A small network was shown many inputs. Here are its activations along a few directions, one row for each input.
In each table, some parts of the input vary, and every possible input appears once, in random order.
A made-up example of a description, with smaller parts first: one of 2 separate values, together with either a single point or one of 11 places around a ring or (one of 4 places along a line, together with one of 5 places around a ring).
Shared parts are said once, and a part with two or three values counts as separate values.
(in the rows, 128 means zero)

Other details of the inputs vary at random and push rows far along three fixed directions, the same in every table; ignore that.

Table:
r1: [105  85 171 120  92 110  64  88 145 165 131 127]
r2: [ 85 140 135 173 134  91 128 222 110 116 115 119]
r3: [151 161 150 133 160 128 168 110 112 111 101 147]
r4: [145 147  58 116 144 138 162 119 117 141 132  73]
r5: [185 101 125  98 157 196 104  39 188 164 165 142]
r6: [132 121  64 102 126 140 117  90 122 146 130 118]
r7: [145 133  82 150 160 176 160 157 128 144 167 126]
r8: [109 141 185 160 120  96 128 151 129 120  96  91]
r9: [164 150  68 115 156 156 176 111 140 149 147  64]
r10: [ 84 123 143 139 100 102  91 123 121 114  87 138]
r11: [111  86  79 123  95 124  86 138  89 162 182 127]
r12: [145 128 179  96 119 137 183 122 161  76 103 198]
r13: [115 113 143 111 105 124  98  63 162 152 126 159]
r14: [125  61  62  41  82 137 118 127 113 142 146 125]
r15: [ 68 120 106 130  79  63 101 148  87 138  95  90]
r16: [140 149 173 183 166 173 149 144 130  88 135 189]
r17: [135  95 152  79 114 160 147 113 161  91 118 186]
r18: [ 81 126 119 128 100  74 114 157  58 134  90 101]
r19: [102 124 168 131  95  96  91  80 145 127  98 178]
r20: [ 92 125 170 137 104 120 101 100 160 129 106 143]
r21: [143 189 170 154 165 110 204 144 103 103  91 125]
r22: [120 155  84 118 157 150 183 150 105 158 135  56]
r23: [115 113 151 112 107 118  99  77 143 157 126 155]
r24: [101 121 164 132 110 122  90  91 140 119  95 173]
r25: [162 156  79 114 183 200 183 103 151 139 145  98]
r26: [151 167 191 154 175 151 175 123 141 107 104 137]
r27: [175 126  68  68 140 183 205 179 119 108 149  79]
r28: [ 79 146 145 154  96  72 133 164 105 116  84  83]
r29: [ 69 106  81 148 100  70  78 223  76 144 123 100]
r30: [125  58  87  46 105 171 139 111 154 156 172 114]
r31: [134 134 187 144 130 121 109 105 156 110 165 204]
r32: [ 82  96 121 114  76  85  63 101 106 142 101 143]
r33: [119 153 173 185 155 146 166 170 113  93 136 160]
r34: [168 137 160 123 146 135 136  69 153 132 124 160]
r35: [137 158 134 143 167 125 135 160 136 108 148 158]
r36: [152 140 154 142 131 110 127  99 145 119 108 130]
r37: [132 134  42 102 151 119 151 173 105 172 201  68]
r38: [114  90 134 123  84  83  50  97 120 139 105 127]
r39: [ 94 144 135 133 130 116 152 157  94 148 115  82]
r40: [ 90 138 176 146 123 102 130 157  98 126  93 104]
r41: [161 162 157 147 151 151 144  69 170  83  93 188]
r42: [135 111 120 128 108 110  84  96 135 125 109 124]
r43: [130 117 166 139 117 116  83  97 142 118 102 142]
r44: [127 187 161 167 167 143 192 158 134  85  85 104]
r45: [152 141 106  90 115 132 210 201 105  95 124  87]
r46: [153 146  82 121 160 170 169 118 148 147 145  57]
r47: [168 136  24 125 161 177 172 149 110 166 192 102]
r48: [148 183 167 173 167 131 178 152 130  76  77 114]
r49: [140 132 118 155 120 134 111 125 130 121 136 192]
r50: [140 172 177 165 159 151 163 123 165  88  92 127]
r51: [189 124  85 108 147 164 126  58 170 149 151 116]
r52: [ 87  74  75 132  62  93  37 155  46 148 147 135]
r53: [106 147 158 148 124  72 141 166  71 109  78 104]
r54: [109  87 136 126  94 121  56 105 149 148 124 100]
r55: [162 106  84 105 137 175  95  58 166 143 142 128]
r56: [148 153 176 153 140 125 112 116 130  85 137 216]
r57: [104 101 152 137 108 110  54 128 115 120 152 178]
r58: [172 124 125 122 136 161 101  36 184 115 123 177]
r59: [129  99 146 117 101 101  92  94 139 160 132 113]
r60: [108 174 181 179 169 114 185 204 103  88 143 125]
r61: [157 145  87 111 158 135 181 133 103 167 149  59]
r62: [147 112 146 126 133 151  98  87 164 142 131 119]
r63: [148 109 141 116 116 110  97  79 143 146 126 135]
r64: [152 190 168 157 170 114 169 151 151  88 137 183]
r65: [142 145 152 126 136 129 138  79 140 130 115 169]
r66: [ 84 106 165 106 102 119 167 194 115  87  97 122]
r67: [ 89 121 164 116  93 103 171 235  99  76  95  80]
r68: [147 135 170 125 146 160 118  60 160 121 111 199]
r69: [153 161 112 137 166 166 163 108 144 108 111 124]
r70: [121 108 177 134 111 105  80 102 133 123 100 146]
r71: [136 138 163 128 148 163 131  85 154 133 121 159]
r72: [150  94  37  85 125 145  87 105 104 180 218 116]
r73: [135 156  97 121 167 145 195 158  92 160 139  48]
r74: [ 98  83 103  75  47  84 110 201  81 107 111  90]
r75: [ 69 112 107 135 118  80  92 210  92 146 155  83]
r76: [143 113  71 122 129 128  87 132 136 151 155 163]
r77: [144 140 165 124 138 130 143  82 149 141 125 150]
r78: [131  89  23  93 120 134  94 136 135 198 202 100]
r79: [175 137 161 129 152 139 127  69 156 115 112 169]
r80: [ 80  67 170  81  51  90 105 136 140 115 112 163]
r81: [176 161  82 116 184 202 193  95 166 144 154  83]
r82: [107 141  81 128 125  77 112 198  76 132 149 103]
r83: [129 139 148 125 124 131 129  73 171 129 119 157]
r84: [142 109 151 133 153 170  91  93 165 126 186 188]
r85: [112  89 176  89  59 105 116 152 149 100 118 148]
r86: [109 123 134 170 118 125 100 168  75 103 126 162]
r87: [120 111 186 132 115 114  83  89 136 123 103 165]
r88: [172 116  96 104 139 150 124  72 159 170 159  98]
r89: [ 75 117 159 135 100 108  92 128 122 136  97 127]
r90: [161 104  24 119 129 167  98 121 104 160 174 146]
r91: [138 130 158 101 125 150 200 187 144  89 127 101]
r92: [115  84  84 142 114 153  77 142 122 156 160 142]
r93: [102 145 126 172 111  94 134 195  51 104 122 135]
r94: [144 142 152 136 150 135 155 126 137 142 127  91]
r95: [137 110  92 122 118 117  85 120 154 152 161 171]
r96: [153 186 146 161 164 121 200 153 133 103  99  82]
r97: [117 152 123 132 149 116 162 160  76 128 103  89]
r98: [107 120  91 140 136 121 129 184 131 155 160 105]
r99: [101 135 124 182 120 109 114 197  83 105 103 151]
r100: [100  93 150 131  86 104  66 111 149 152 121  90]
r101: [130 133  68 115 168 143 156 171 125 161 202  78]
r102: [160 189 163 164 161 132 185 113 157  79  88 140]
Description of these inputs: one of 6 places around a ring, together with either one of 2 separate values or one of 5 places around a ring or one of 10 places around a ring.
Q: The inputs of r15 and r83 match in every part but the place on the ring of 6. If r95 is changed in the same way as r15 into r83, which row does it become?
A: r78
Q: The inputs of r1 and r26 match in every part but the place on the ring of 6. If r22 is changed in the same way as r1 into r26, which row does it become?
A: r89
Q: Change only the place on the ring of 10 in r38. List by row number the other rows that result.
A: r3, r6, r18, r32, r41, r42, r53, r58, r79
Q: Start at r15 and move only the place on the ring of 10, one step at a time. The first step leads to r19. Which rows follow, in order?
A: r65, r21, r34, r63, r36, r51, r102, r4
Q: Start at r85 and move only the place on the ring of 6, one step at a time. The first step leads to r91. Which rows follow, in order?
A: r67, r27, r74, r45
Q: Start at r56 and move only the place on the ring of 6, one step at a time. The first step leads to r72. Which rows follow, in order?
A: r31, r60, r84, r57

Table:
r103: [147 162 133 172 165 150 160 141 128 115 121 128]
r104: [117  71  67  99  92 121  56 111 130 167 177 143]
r105: [ 93  72 112  96  66  92  68 122 130 156 115  97]
r106: [110 124 104 128 117  91 104 148  99 156 152  97]
r107: [122 181 163 167 146 123 175 158 103  72  77 152]
r108: [122 126 184 151  97 109  87  81 153  99  80 180]
r109: [165 133 146 126 153 154 117  68 160 139 159 186]
r110: [128 172 134 159 155 111 165 149  99 114  94  87]
r111: [132 123 114 138 129 140 101 123 150 127 134 155]
r112: [172 172 112 118 176 174 228 138 118 110 110 102]
r113: [157 176 127 135 188 171 209 142 122 126 137  97]
r114: [124 183 163 177 143 122 171 159 114  72  73 137]
r115: [141 152  85 133 164 142 157 143  88 153 141  81]
r116: [ 96 147 197 171 124  96 134 178 137  93  96 132]
r117: [149 153  65 117 150 132 178 165  98 125 145  96]
r118: [125  80  91  88 102 112  65  80 116 176 160 129]
r119: [106 140 196 138 103  86 154 159 112  88  78 153]
r120: [135 125 174 121 118 153 124  98 156  97 106 178]
r121: [ 99 144 197 159 102  92 146 153 124  82  58 125]
r122: [197 139  98 101 161 168 158  69 166 129 155 164]
r123: [ 79 106 117 134  95  89 105 207  97 122 115  76]
r124: [ 75 105 129 148  98  94 106 187  91 134 118  65]
r125: [120 111 193 121  89 107  97 114 168  96 111 194]
r126: [106 124  96 137 119  98  98 150 104 161 137  77]
r127: [122 150 131 154 152 140 175 190 108  95 110  87]
r128: [135 147  59 144 160 156 163 168  94 131 137  79]
r129: [140 111 128  98 117 145 132 116 139 123 138 153]
r130: [151 146 175 135 140 117 122  81 163 114 126 184]
r131: [139 124 176 133 120 152 121  95 172  93 103 167]
r132: [141 147 102 105 155 138 187 145 104 146 143  85]
r133: [120 153 143 151 152 138 177 183 101 114 118  99]
r134: [186 144 113 110 177 180 143  53 152 143 144 153]
r135: [131 138 191 145 140 136 120  93 188 116 126 163]
r136: [173 133 126 121 172 192 149  63 185 144 161 132]
r137: [152  98  91  93 135 170 124 106 143 166 187 131]
r138: [ 78 126 100 139  85  73 100 190  81 125  97  82]
r139: [157 106  72 107 142 163 112  96 129 170 187 142]
r140: [ 89 107 124 110  79  67 123 178  91 130 107  87]
r141: [ 91  92 111 117  85  77  52 111 118 166 123 100]
r142: [ 88 149 204 163 117  86 141 145 127  98  69 117]
r143: [ 90 151 199 155 123  82 143 151 137 100  79 121]
r144: [151 105  71 115 144 172 105  92 127 171 169 131]
r145: [108 103 104 109 105 113 115 177 111 133 150 105]
r146: [141 131  83 109 155 155 181 177 100 128 158  98]
r147: [139 152 100 116 156 139 178 156 120 146 165  80]
r148: [147 102  58 107 143 179 109  98 124 156 165 137]
r149: [154 125 157 107 142 167 129  57 171 140 130 163]
r150: [ 93  77 119 107  77 101  63 139 128 160 163 120]
r151: [125 130 184 146 100  98  89  93 162 101  83 185]
r152: [140 125 173 126 119 141 119 105 182  97 107 173]
r153: [144 140 170 154 137 129 114 107 166 115 140 199]
r154: [151 108  97  90 138 164 126  91 145 173 184 123]
r155: [142 155  72 146 165 141 162 170 107 146 147  78]
r156: [113 130 198 169 113 106  74  89 155 117 103 174]
r157: [147 150  68 117 149 140 173 141  79 131 118  81]
r158: [147 162 125 136 155 137 179 140 113  95 121 154]
r159: [ 86  61 108 101  80 123  57 136 109 150 141 116]
r160: [173 123 132 108 142 151 130  59 157 121 136 195]
r161: [ 88  71  93 113  83 101  57 132 100 154 152 146]
r162: [ 90  83 125  94  76  85  73 115 125 165 142 110]
Q: The inputs of r143 and r123 match in every part but one. If r118 is changed in the same way as r143 into r123, which row does it become?
A: r161
Q: The inputs of r124 and r131 match in every part but one. If r150 is changed in the same way as r124 into r131, which row does it become?
A: r125
Q: What do these inputs look like to the network?
A: one of 2 separate values, together with one of 5 places around a ring, together with one of 6 places around a ring
Q: Change only the choice among 2 separate values in r159. List by row number the other rows that result.
A: r148
Q: Change only the place on the ring of 5 in r158. List by row number the other rows that result.
A: r107, r114, r117, r138
Q: Start at r104 and move only the place on the ring of 6, one step at a time. The first step leads to r117. Which rows follow, in order?
A: r122, r130, r106, r153
Q: Start at r111 and move only the place on the ring of 6, one step at a time. The first step leads to r138. Which rows follow, in order?
A: r151, r141, r126, r155

Table:
r163: [128 103 110 107 115 140  99 106 142 151 146 127]
r164: [135 130 123 127 140 135 123 112 130 139 136 126]
r165: [123 108 144 116 107 121 100 102 141 132 130 154]
r166: [141 129 121 116 135 142 143 122 129 124 133 127]
r167: [107 131 121 131 121 106 133 157 105 132 120 101]
r168: [159 145 103 123 159 156 155 111 128 138 139 121]
r169: [125  93 106 107  98 125  81  98 138 150 140 131]
r170: [112 127 121 126 122 114 139 162 105 133 129  97]
r171: [121 109 116 117 117 131 112 126 130 136 130 118]
r172: [135 147 198 172 138 133 117 127 159  79 124 239]
r173: [150 145 146 130 147 151 150 109 151 107 118 156]
r174: [149 144 110 133 156 157 164 128 129 128 134 110]
r175: [101 101 120 123  96 102  85 134 122 145 133 110]
r176: [144 146 111 123 154 141 172 142 121 130 140 108]
r177: [107 131 168 150 108 104 113 131 123 108  96 146]
r178: [120 154 119 142 135 104 160 170  95 118 111  95]
r179: [ 91 130 131 144 112  96 121 171  91 130 111  89]
r180: [123  95 117 105 102 127  82  90 143 148 139 145]
r181: [108 152 176 159 127  91 135 154 122 101  98 138]
r182: [160 134 104 119 152 162 149 110 148 134 145 124]
r183: [149 134 124 119 146 152 154 125 137 126 137 127]
Q: What do these inputs look like to the network?
A: either a single point or (one of 4 places along a line, together with one of 5 places around a ring)
Q: Change only the place on the ring of 5 in r174. List by row number the other rows that result.
A: r164, r168, r177, r179
Q: Start at r179 and move only the place on the line of 4, one step at a time. The first step leads to r175. Which rows follow, in order?
A: r163, r170
